Each row below holds a small network's activations on one input, seen along a few directions.
Each table varies a few parts of the input and shows all the possible inputs, shuffled.
A made-up example of a description, with smaller parts first: one of 3 separate values, together with either a single point or one of 9 places around a ring or (one of 4 places along a line, together with one of 5 places around a ring).
Shared parts are said once, and a part with two or three values counts as separate values.
In the rows, 128 means zero.

Other details of the inputs shift rows strongly along two fixed directions, in all tables alike. That doesn't count.
These rows show it; all are for the same input, with only those details redrawn:
[112 149 162 121 112 111 144 140 116 139 165 128 145 134  82]
[113 149 162 121 112 111 144 140 116 139 164 128 145 134  82]
[143 144 139 126 121 109 148 138 118 112 104 110 121 142 124]
[168 143  89  73 159 100 122  95 114 115 120  94 141 134 221]
[112 149 162 121 112 111 144 140 116 139 164 128 145 134  82]
[149 142 144 145 113 111 158 150 121  98  70 105 103 149 116]
[106 151 157 102 120 109 134 129 113 153 198 133 163 128  91]

A family of inputs:
r1: [ 86 148 135 109 117 137 123 128 126 160 179 155 176 117  91]
r2: [ 76 130 130 121 131 125 132 113 140 150 193 155 163 126  90]
r3: [122 124 129 158 111 138 133 151 145 111  54 127 101 121 125]
r4: [160  98 135 170 137 162 128 139 135 108  62 136 111 139 109]
r5: [112 123 161 114 116 130 115 135 109 166 208 139 139 109 101]
r6: [137 106 139 164 139 140 121 132 149 111  55 123 102 140 107]
r7: [101 145 160 105 121 104 129 131 123 157 199 135 154 119  95]
r8: [142 129 129 162 106 124 144 154 130 102  86 110  74 137 125]
r9: [143 133 134 157 134 111 158 131 131  88  72 111 106 166 105]
r10: [ 90 124 147 135 107 149 113 143 136 157 151 151 135 107  92]
r11: [ 87 108 132 129 127 152 117 116 127 157 202 159 147 115  94]
r12: [170 113 147 160 109 143 147 161 113 108  83 118  89 132 128]
r13: [146 100 137 167 139 151 122 135 139 111  58 128 102 137 107]
r14: [154 148  51  87 152 119 118  94 125 112 117 115 147 132 219]
r15: [163  99  61 102 164 153 112  86 125 116 127 129 135 122 227]
r16: [164 126  66  74 159 122  98  90 110 134 173 110 130 113 239]
r17: [178 125  64  77 158 133 106  95 107 132 176 117 140 115 240]
r18: [141 106  65  96 166 132 105  80 139 118 120 115 127 124 225]
r19: [ 99 118 144 138 107 160 113 145 125 158 154 156 134 104  93]
r20: [111 127 123 129 108 161 118 138 117 158 209 167 153 108  99]
r21: [135 121 135 159 143 124 136 132 152 105  49 125 118 148 102]
r22: [141 137 146 144 115 129 146 146 130 109  50 116 118 138 116]
r23: [ 95 135 150 117 141 104 129 112 134 147 201 141 158 137  85]
r24: [127 125 148 133 122 127 123 137 137 130  88 121 120 116 132]
r25: [139 123 146 135 117 119 128 141 125 124 110 110  97 126 134]
r26: [109 115 116 149 130 130 137 122 146 111 102 130 114 133 126]
r27: [147 109 150 156 112 150 127 152 125 121  59 122  94 119 126]
r28: [152 114  81  75 184 109  91  67 130 130 162 105 139 128 228]
r29: [161 107 149 159 110 161 134 156 122 118  62 130 103 121 127]
r30: [104 126 129 145 102 151 120 145 123 147 171 154 126 113  90]
r31: [130 141 110 161 107 125 149 151 141  99  67 128 100 138 119]
r32: [124 132 126 154 112 133 142 151 144 110  51 129 109 128 121]
r33: [101 160 135 111 116 112 139 130 115 146 209 138 157 133  89]
r34: [162 112  65  75 159 158  88  92 118 145 148 135 158  98 241]
r35: [133 146 121 137 118 107 149 141 130 110 115 117 107 138 128]
r36: [ 88 135 127 124 109 139 110 131 131 161 202 154 144 109  97]
r37: [106 114 152 126 137 131 114 115 120 155 211 145 142 126  89]
r38: [127 110 154 148 128 144 132 132 119 138 180 148 134 134  83]
r39: [ 99 137 163 109 119 109 120 131 124 160 202 132 147 112  99]
r40: [131 117 148 134 119 137 117 137 134 135  90 121 113 115 134]
r41: [135 118 141 164 134 111 144 134 142  94  75 111  90 150 113]
r42: [168 143  88  73 159 100 122  95 114 115 120  94 142 134 221]
r43: [140 128 131 157 142 129 141 129 142 101  49 122 126 157  98]
r44: [ 89 123 151 120 148 127 103 111 145 161 180 150 169 120  80]
r45: [150 139  69  69 162 101 103  87 125 129 167 104 138 116 237]
r46: [129 132 144 129 124 122 132 137 137 127  84 123 128 123 129]
r47: [127 133 113 165 106 130 140 152 142 101  70 125  92 131 122]
r48: [ 87 134 132 137 122 132 147 122 133 132 158 149 154 141  76]
- What do these inputs look like to the network? => one of 6 places along a line, together with either one of 3 separate values or one of 5 places around a ring
- Changing only the place on the line of 6 turns r5 into r42. The same change can be made to r16. Which row results? => r33
- Changing only the place on the line of 6 turns r1 into r34. The same change can be made to r22. Which row results? => r29
- Which other rows agree with r7 in the place on the line of 6? List them by row number. => r2, r21, r23, r31, r32, r35, r46
- Change only the choice among 3 separate values in r13. List by row number the other rows that result. => r11, r37
- Change only the choice among 3 separate values in r43. List by row number the other rows that result. => r9, r48
- Which other rows agree with r45 in the place on the line of 6? List them by row number. => r3, r24, r26, r39, r41, r44, r47

A family of inputs:
r49: [103 121 151  89 152 142 122  99 123 168 183 144 186 124 103]
r50: [123 109 121 167 114 161 152 137 137 109  62 145 119 150  96]
r51: [115 127 128 138 105 140 141 141 101 132 178 136 117 124 108]
r52: [ 82 128 136 142 115 163 114 126 137 153 138 167 171 120  71]
r53: [146 137  79 105 134 133 100 119 115 135 135 122 113 114 184]
r54: [131 136 136 100 123 121 114 127 128 131 103 104 128 112 169]
r55: [174 129 119 107 144 114 111 112 107 115 118  98 103 136 184]
r56: [111 184 115 121 126  83 159 132 143  92  76 107 139 153 119]
r57: [119 129 148 104 138 113 102 111 122 152 200 119 138 125 132]
r58: [117 129 169 139 109 120 119 157 135 136 119 120 107 126  82]
r59: [141 172  73  78 152  76 157  90 135  80  91  94 138 166 202]
r60: [111 130 151 115 126 118 120 129 139 146 119 125 142 107 135]
r61: [104 126 175 143 123 131 131 146 143 136  94 143 139 117  84]
r62: [144 128 121 140 110 141 145 147 108 125 172 142 129 123 115]
r63: [129 125 107 143 113 135 118 143 140 118  98 122  91 121 133]
r64: [136 112 101 157 116 135 157 140 140  98  57 117  87 130 166]
r65: [120 121 124  93 173 134  87  92 135 164 157 131 179 123 126]
r66: [158 133 173 165 109 126 140 165 117 123 127 127 108 143  75]
r67: [ 95 130 169 114 134 146 114 116 134 163 143 147 182 114  74]
r68: [165 102 119 134 164 120 143 115 134  88  54 105 103 142 178]
r69: [105 110 141 174 102 138 158 146 136 112 126 139  96 129  82]
r70: [158 110  68 109 142 128 127 105 119  98 112 100 103 128 224]
r71: [120 114 129  82 163 119 123 100 126 154 162 137 167 121 164]
r72: [152 116  63 114 153 122  98  99 147 116  90 116 109 117 215]
r73: [116 121 146  96 131 114 121 114 111 146 200 119 146 122 136]
r74: [155 127 174 159 100 127 157 162 106 115 127 127 115 138  78]
r75: [136 109 169 179 135 124 140 143 147 107  73 128  95 148  81]
r76: [125 133 122 142 115 139 122 138 112 134 170 135 107 129 115]
r77: [151 147 108  62 145 116  97 100 105 150 139 105 150 104 219]
r78: [168 138  79 109 137 136 106 130 124 132 137 129 130 113 183]
r79: [105 174 123 126 143  78 152 115 138 111 157 115 141 169  92]
r80: [135 134 151 107 112 123 138 134 101 141 142 120 125 126 138]
r81: [126 122 144 138 138 113 118 135 141 136 101 119 112 120 121]
r82: [164 137 161 162 105 126 137 179 122 117  75 120  99 133  85]
r83: [117 161 135 161 113  81 190 142 134  72  84 108 111 182  71]
r84: [132 147 145 161  82 153 146 180 125 127 110 148 121 113  87]
r85: [116 112 118 150 141 155 110 107 141 132 144 151 142 144  95]
r86: [110 122 160 119 122 119 141 127 131 143 142 130 132 122 120]
r87: [ 96 129 124 117 126 135 107 119 125 153 226 138 137 116 119]
r88: [196 128  65 120 151 133 116 120 119 107 116 113 111 131 219]
r89: [133 139 131 134  96 147 149 158 114 138 165 150 134 119 106]
r90: [158 107 135 150 135 115 151 127 132  89  60  98  86 136 154]
r91: [140 122  89 140 123 134 127 125 147 104  43 117 101 115 192]
r92: [129 139 169 117 105 129 141 152 102 159 186 141 158 125  95]
r93: [131 119 116  88 176 113  88  96 143 150 149 129 160 111 164]
r94: [150 123 148 132 116 118 142 137  95 118 123 109 107 135 126]
r95: [ 81 142 127  99 107 141 107 128 126 163 199 144 159  95 126]
r96: [106 106 114 135 139 137 131 114 133 128 165 152 142 127 121]
r97: [152 125 103 140 103 140 151 148 110 106  79 118  88 134 164]
r98: [100 180 117 117 139  75 144 125 141 123 140 116 149 153  87]
r99: [125 117 141 107 171 135 101  88 134 156 177 134 170 135 110]
r100: [108 121 126 163 112 146 130 144 150 116  69 149 121 121 114]
r101: [119 117  83 104 161 131  84  93 147 144 158 149 155 112 169]
r102: [148 112  74 141 157 150 101 105 146 113  58 126 126 139 163]
r103: [109 108 106 112 147 152 117  90 126 140 186 155 170 131 116]
r104: [145 134 164 157 101 122 132 166 117 119  72 114  82 133  84]
r105: [115 126 180 144  91 126 154 158 123 127 111 119 105 135  87]
r106: [107 148 113  97 110 140 111 131 110 162 183 144 152  97 140]
r107: [ 99 113 140 158 109 146 151 143 141 126 118 159 123 131  87]
r108: [136 116 142 130 147 111 118 113 139 131 138 114 118 129 139]
r109: [139 106 133 117 160 137 130 101 124 121 120 122 150 139 124]
r110: [ 99 127 134 130  95 142 144 146 128 137 161 139 120 120 111]
r111: [103 117 131 153 123 134 123 123 145 136 170 144 117 123 103]
r112: [157 149 144 107 121 127 123 146 116 138 121 124 148 109 148]
r113: [123 109 121 168 137 138 124 127 148 110 113 146 110 139 110]
- Changing only one part turns r99 into r109. The same change can be made to r108. Which row results? => r90
- What do these inputs look like to the network? => one of 5 places around a ring, together with either a single point or (one of 2 separate values, together with one of 6 places along a line)
- Change only the choice among 2 separate values in r52. List by row number the other rows that result. => r67
- Change only the place on the ring of 5 in r55. List by row number the other rows that result. => r77, r80, r94, r104
- A walk changes only the place on the line of 6. It starts at r89 and steps to r97. List the rest of the walk in order. => r110, r64, r107, r50
- Which other rows agree with r104 in the place on the ring of 5? List them by row number. => r53, r58, r63, r65, r72, r78, r81, r82, r93, r98, r101, r102
- Change only the place on the ring of 5 in r54. List by row number the other rows that result. => r57, r58, r73, r105
